These are the activations of a small network on made-up records, seen along a few directions, one row for each record.
Each row is followed by the record's values for the fields Dod, Kanet, Rareb, Ropi, Perul, Nelop, Pori.
A field that a record lacks is written missing.
Other fields move the rows too, some of them a lot.
Random noise pushes rows far along 6 fixed directions. That doesn't count. These rows show it; they differ only by the noise:
[-165 -495  133 -637  -75 -168  -77 -552  115 -196  -15 -283  311 -538
  -13  284 -382 -206 -308 -354 -130  -82   54   96  160   65  364]
[ 101 -128   35  162  139  -41 -586   26   15 -168 -258  158    1    6
  248  112   38   11 -504  218 -236   -2   43  -46  134  -25  365]
[  44 -197  332 -113 -218  -18  -50 -200  132 -253  155  -28  367 -243
 -102 -160 -344 -278 -564  -85   85   -9  182    3  219 -169   21]
[ 180   19  134  163  337 -108 -137 -284 -207  626 -110 -134  -89  375
  654  137   89  547  238  262   59  -11 -380   88  286  350   44]
[ 139 -153  162   68  190 -202 -210 -207  108  129 -225 -167  239   17
  574  152 -147   95 -364   95   21 -155   -6  266  348   32  101]
[  88  -61  -17 -112  302   26 -322 -232  -99  273 -391  -90 -160  145
  613  391    4  463  178  170  -97  123 -241  144   59  432  114]
[-121   -1   -1 -245   44  191 -157  -91   97  -44   43   18  200 -338
 -199   74 -117 -228  -58    9   18   83  126  -47  -14 -155  103]
[ 212  224  452  344 -107  105  220  -42    3  300  403   23  342  204
   19 -485 -176  -32 -181  218  439   26   18  -22  331 -205 -412]

[-153   73  116   98   45  133  174   71  -55  445  394  122  202 -201
   50 -322  169  233  372  -33  229 -246   15  170  -31 -246  -11] | Dod=k3, Kanet=e1, Rareb=b2, Ropi=p2, Perul=m1, Nelop=w1, Pori=f1
[ 100  225   87   -3  -38  103  454  -48  315   13  -76 -162  303  -57
  296    7 -335 -166   10  -98  569  -21  299  440  113   19 -666] | Dod=k2, Kanet=missing, Rareb=missing, Ropi=missing, Perul=m2, Nelop=w2, Pori=f2
[-238   87 -142 -348 -290  206   77   70  103 -588 -398   76 -222 -337
 -370  253 -195 -149  -69  -82  -58  337  294   20 -400   82 -167] | Dod=k3, Kanet=missing, Rareb=b2, Ropi=p3, Perul=m2, Nelop=w2, Pori=f1
[ -94 -363 -128 -356 -101 -238   70 -413   30 -437  -49 -269   -4 -273
   86   64 -133 -218 -235 -325 -244 -218   45  129  114  180  156] | Dod=k3, Kanet=e1, Rareb=b1, Ropi=p1, Perul=m1, Nelop=w1, Pori=f2
[ -53 -477  249 -142  -37 -105  121 -233  251   40 -117 -254  228 -305
  611   77 -254   96 -350 -137 -187 -341   50  459  250  165  -27] | Dod=k3, Kanet=e3, Rareb=b1, Ropi=p1, Perul=m1, Nelop=w1, Pori=f2
[  -8 -530  -50 -288  -64 -432 -253 -126   28 -478 -348  -83   -9 -203
  327  338 -265   68 -327 -319 -267 -185    8  198   73  238  320] | Dod=k2, Kanet=e1, Rareb=missing, Ropi=missing, Perul=m1, Nelop=w1, Pori=f2
[ 207  248  139  491  -61  157 -346  558   93 -531 -376  302   38  234
    7 -185  -51  -72 -425  364  187  424  280   40 -118    3 -475] | Dod=k1, Kanet=e1, Rareb=missing, Ropi=missing, Perul=m1, Nelop=w2, Pori=f2
[-196  176 -460 -132  398   80 -498  421  203  -30 -551  237    8 -133
  322  517  198  128  508  170  -16  113  219  329 -269 -101   86] | Dod=k2, Kanet=missing, Rareb=missing, Ropi=missing, Perul=m2, Nelop=w2, Pori=f2
[  61 -341  328 -241 -139  122 -141 -261 -125   30  162   40   46 -259
   92  -75  -74  166  -59 -144  -85   85 -164   97 -105  116    7] | Dod=k1, Kanet=e3, Rareb=missing, Ropi=missing, Perul=m1, Nelop=w1, Pori=f2
[ 174  127 -183  358  111   51 -270  226   53  195   89  127    0   32
 -273  -81  265 -365 -302  273 -158   40  -91 -344   73 -255  244] | Dod=k1, Kanet=missing, Rareb=missing, Ropi=missing, Perul=m2, Nelop=w1, Pori=f2
[ 117  162 -138  308  208 -106 -187  -13   -4  229 -238  -62 -130  120
   38  203  128  108  -31  224  -87   41 -115 -129  147 -131  137] | Dod=k2, Kanet=missing, Rareb=missing, Ropi=missing, Perul=m2, Nelop=w2, Pori=f2
[-162 -390   41 -237   31 -376  -72  -37  206 -121  125 -126  401 -439
   44   52  -22 -216 -416 -204  -69 -391  100  253  158 -294  412] | Dod=k1, Kanet=e1, Rareb=missing, Ropi=missing, Perul=m1, Nelop=w1, Pori=f2
[ 114   82  -25  183   52  138 -463  374  124 -239  -12  235  290 -113
 -250   19  -28 -236 -325  260  -72  280  143    2  -84 -253   41] | Dod=k1, Kanet=missing, Rareb=missing, Ropi=missing, Perul=m2, Nelop=w1, Pori=f2
[ 252 -194  276  507 -170 -646   -7  -68 -308 -138  235  180  -83  337
  131 -416  167  254 -411   36 -120 -354   -1 -300  532   12  262] | Dod=k3, Kanet=missing, Rareb=b1, Ropi=p1, Perul=m2, Nelop=w2, Pori=f2
[-129   16 -282  -75   61   58 -225  161   22 -137  -26   23 -176 -263
 -228   50  118  -53   57   60 -117   77   61  -92 -150   46  282] | Dod=k1, Kanet=e3, Rareb=missing, Ropi=missing, Perul=m1, Nelop=w1, Pori=f2
[ 322 -106  470  308 -128  152  -39 -146   78  274  399   39   28  169
  568 -300  -86  -39 -602   43  -24 -141 -245  -27  150   48 -194] | Dod=k1, Kanet=e3, Rareb=missing, Ropi=missing, Perul=m1, Nelop=w2, Pori=f2
[ 186   86   92 -207   46   70  720 -420  364  142 -193 -573  250  -11
  653   36 -340  -95  126 -398  288 -213  208  616  251  107 -590] | Dod=k3, Kanet=missing, Rareb=b1, Ropi=p1, Perul=m2, Nelop=w2, Pori=f1
[-224   93 -243 -479 -160  357   33    2  162 -475 -266   49  -36 -392
 -405  277 -218 -192  161 -223  -14  248  395   58 -521   49 -154] | Dod=k3, Kanet=missing, Rareb=b2, Ropi=p2, Perul=m2, Nelop=w1, Pori=f1
[ 230  146   51  497  309 -241   73  119   72  545  -38 -158  184  398
  480   35  198  162   94  366  263 -197 -225  169  330 -191  -72] | Dod=k1, Kanet=missing, Rareb=missing, Ropi=missing, Perul=m2, Nelop=w2, Pori=f2
[  31  381 -431  111  345  544 -233  259  128  462 -145   92 -190  109
  274  166  385  216  567  465   57  115 -136  236 -243  -31 -224] | Dod=k3, Kanet=missing, Rareb=b2, Ropi=p3, Perul=m2, Nelop=w1, Pori=f2
[  95 -116   95  157  110 -385  156 -217 -125  500  300 -125  112  229
   51 -179  109   97    2   41   46 -247 -339 -129  282  -53  266] | Dod=k1, Kanet=missing, Rareb=missing, Ropi=missing, Perul=m2, Nelop=w1, Pori=f2
[ -88 -127 -231 -278  234  124 -269 -161 -241  161  -22  -42 -243  -22
  -41  296  165  205  444  -51 -191  132 -352 -145 -268  322  276] | Dod=k1, Kanet=e2, Rareb=missing, Ropi=missing, Perul=m1, Nelop=w1, Pori=f2
[ -93  448  -28  295   17  610  523   90  -83  610  766  211 -396   45
 -103 -721  515 -217  313  251  -15 -401  -31 -258  -35 -347 -231] | Dod=k3, Kanet=e3, Rareb=b1, Ropi=p1, Perul=m1, Nelop=w1, Pori=f1
[ 130   33 -162  426  370 -279 -298  -17 -210  346  -45    3 -179  344
   75   76  319   92   -6  306 -241  -75 -269 -124  190   28  383] | Dod=k1, Kanet=missing, Rareb=missing, Ropi=missing, Perul=m2, Nelop=w1, Pori=f2
[-107  -86   71 -247 -167   86   30 -320 -275  126  259  125 -207   51
 -590 -109  -49  155  334 -107  -72  232 -325 -429 -154  243  207] | Dod=k2, Kanet=missing, Rareb=missing, Ropi=missing, Perul=m2, Nelop=w1, Pori=f1
[ -27  108  291   27 -126    1  300  -97  192 -215  -31 -107  231   16
  108 -121 -242 -247 -266 -141  276   16   93  243   78   13 -434] | Dod=k3, Kanet=e1, Rareb=missing, Ropi=missing, Perul=m1, Nelop=w2, Pori=f1
[ -65  432  -19  202  133  180  248  132 -150  423  495  115   -8  167
 -570 -357  235  -85  622  275  268  -10  -70 -355    7 -195 -194] | Dod=k1, Kanet=missing, Rareb=missing, Ropi=missing, Perul=m2, Nelop=w2, Pori=f2
[-150 -220  211 -312  -74 -157  433 -162  207  -57  407 -210  430 -448
 -318 -242 -168 -435 -276 -350  141 -436  185  -10  194 -480  132] | Dod=k1, Kanet=e1, Rareb=missing, Ropi=missing, Perul=m2, Nelop=w2, Pori=f1
[ 260  116  108  554   93 -327 -149  165    1 -116 -182  121  -96  509
  177  -69  146  136 -250  263   52  -10    0   33  230   61  -62] | Dod=k1, Kanet=missing, Rareb=missing, Ropi=missing, Perul=m2, Nelop=w2, Pori=f1
[ -56  169 -252  -38  127  261 -429  295 -106 -262 -528  237 -204   79
   -9  417  -27   61   48   70 -267  338   84   18 -299  135  102] | Dod=k3, Kanet=e2, Rareb=b2, Ropi=p3, Perul=m1, Nelop=w1, Pori=f1
[  55  196   37  334  -16  366  247   90  189  186   76   88  -97   87
  138 -124  123 -210  -73  252  -63   63   12 -111  -49 -104 -315] | Dod=k3, Kanet=missing, Rareb=b1, Ropi=p1, Perul=m2, Nelop=w2, Pori=f2
[  98 -227  237  299 -184 -520  -97   13 -151 -217   22  119    4   80
  195 -121   15   34 -301  -64  -47 -306   33   13  260 -242  171] | Dod=k2, Kanet=e2, Rareb=missing, Ropi=missing, Perul=m1, Nelop=w2, Pori=f2
[-103 -287  277 -255  -45 -131   96 -220 -191   -8   49 -128  -63   34
   28   29  -59  336  119 -134   34   75 -334  -75    4  305  218] | Dod=k1, Kanet=e1, Rareb=missing, Ropi=missing, Perul=m1, Nelop=w2, Pori=f1
[-223   79 -230 -404   20  419  142  -49  336   42 -235 -104 -206 -274
  479  327  -61    3  173  -94  -97 -247   70  485 -202   87 -162] | Dod=k3, Kanet=e3, Rareb=b2, Ropi=p3, Perul=m1, Nelop=w1, Pori=f1

Which values does each new row have?
[-409 -630   -4 -453  -80 -280  204 -639   47  -14  388 -342   93 -426
 -117  -13   70 -306 -135 -455 -414 -491 -116 -120  297  -54  535] | Dod=k3, Kanet=e1, Rareb=b1, Ropi=p1, Perul=m1, Nelop=w2, Pori=f2
[-107 -349   32 -358  -92 -326  108 -467 -381  -97   20 -168 -272  152
  -29  145 -143  202 -105 -228 -345   26 -288 -265   72  483  509] | Dod=k3, Kanet=missing, Rareb=b2, Ropi=p3, Perul=m2, Nelop=w1, Pori=f1
[ 265  102  137  251  -53   62  118  -19 -183   50  129   26 -349  374
 -195 -116   21   28 -170  165 -110  253 -130 -430   62  291 -177] | Dod=k1, Kanet=missing, Rareb=missing, Ropi=missing, Perul=m2, Nelop=w2, Pori=f2
[ -21  -41  -28   83 -182    9 -159  131  -66 -102  272  289   44  -59
 -688 -154   -1 -199  -14   50  -70  211  -43 -464 -125 -169  169] | Dod=k2, Kanet=missing, Rareb=missing, Ropi=missing, Perul=m2, Nelop=w1, Pori=f2
[ -27 -180  -95  402   99 -175 -496  -40 -174 -179  -49  195 -136   63
 -125   17  133 -194 -436  184 -210   46  -73 -379  103    3  576] | Dod=k2, Kanet=missing, Rareb=missing, Ropi=missing, Perul=m2, Nelop=w2, Pori=f2
[ 154  -19  244  297   -5 -139  -88  -89 -165    3   92   55    4  290
  -59 -240  -11   18 -348  135  -89  126  -98  -96  135   39   93] | Dod=k1, Kanet=missing, Rareb=missing, Ropi=missing, Perul=m2, Nelop=w1, Pori=f1
[  25 -139   99 -104  -87   22 -222   88  206 -296 -113   55  226 -172
   -4  139 -242  -36 -196   15  -52  165  193  197 -143   20  -76] | Dod=k1, Kanet=missing, Rareb=missing, Ropi=missing, Perul=m2, Nelop=w1, Pori=f2
[ 211   -3  -81  418  154 -284 -270  164 -175  -98 -252  274 -362  443
  262  -25  221  324 -184  151 -191  -67  -65  -67   97  110  270] | Dod=k2, Kanet=missing, Rareb=missing, Ropi=missing, Perul=m2, Nelop=w1, Pori=f1
[-181  218  -83   97  276   64   23  -70  265  636  177 -300  343 -160
  161   33   -4 -142  311  102  139 -146 -172   37  194 -478  -40] | Dod=k2, Kanet=e3, Rareb=missing, Ropi=missing, Perul=m1, Nelop=w2, Pori=f2
[-147  -22 -231 -189   94  197  204 -108   26  252  114 -172   69 -176
 -264  183   67 -220  262  -90  -86   10  -12 -151 -168  -97  143] | Dod=k3, Kanet=missing, Rareb=b2, Ropi=p2, Perul=m2, Nelop=w1, Pori=f2
[  66 -252    5 -217  -63 -120    2 -560 -376 -163 -292 -101 -740  241
  186  221  -44  467  -50  -94 -320  197 -330 -280  -10  668  260] | Dod=k2, Kanet=missing, Rareb=missing, Ropi=missing, Perul=m2, Nelop=w2, Pori=f1
[ 220   27  134   96   32   97 -190  156  140 -265 -308   75  -19   79
  393  214  -23  218 -292  113  -86   83  100  172  -47  152  -21] | Dod=k1, Kanet=missing, Rareb=missing, Ropi=missing, Perul=m2, Nelop=w2, Pori=f1
[ -51  -73 -103 -176   94   65 -329  -71  -84   23  -64  -11   54 -132
 -257  353  -43 -112  144  143 -284  395 -219 -170 -121  214  283] | Dod=k1, Kanet=missing, Rareb=missing, Ropi=missing, Perul=m2, Nelop=w1, Pori=f2
[ -67  -66  215   26 -184  -12  150  -83 -118  318  753   14   87  -15
 -475 -415   47 -164  -44    5   83  -85 -271 -397   85 -217  156] | Dod=k1, Kanet=e3, Rareb=missing, Ropi=missing, Perul=m1, Nelop=w1, Pori=f2
[  82 -530  354 -324 -365 -474  124 -506  -60 -257  410 -214  337 -232
 -320 -228 -269 -166 -488 -441   -4 -289  -35 -204  344  -12  394] | Dod=k1, Kanet=missing, Rareb=missing, Ropi=missing, Perul=m2, Nelop=w2, Pori=f2
[-277  -61 -336 -284  249  -19 -286  131  136 -349 -249   -1    4 -440
 -219  269  218  -78  109 -118  -30 -175  153   71 -183 -240  414] | Dod=k1, Kanet=e1, Rareb=missing, Ropi=missing, Perul=m1, Nelop=w2, Pori=f1
[  59  303 -162  -17  144  105  258  127  430   47 -213 -304  557 -267
   72   96 -260 -437  -27  -14  423   95  258  370  -11 -305 -440] | Dod=k1, Kanet=missing, Rareb=missing, Ropi=missing, Perul=m2, Nelop=w1, Pori=f2
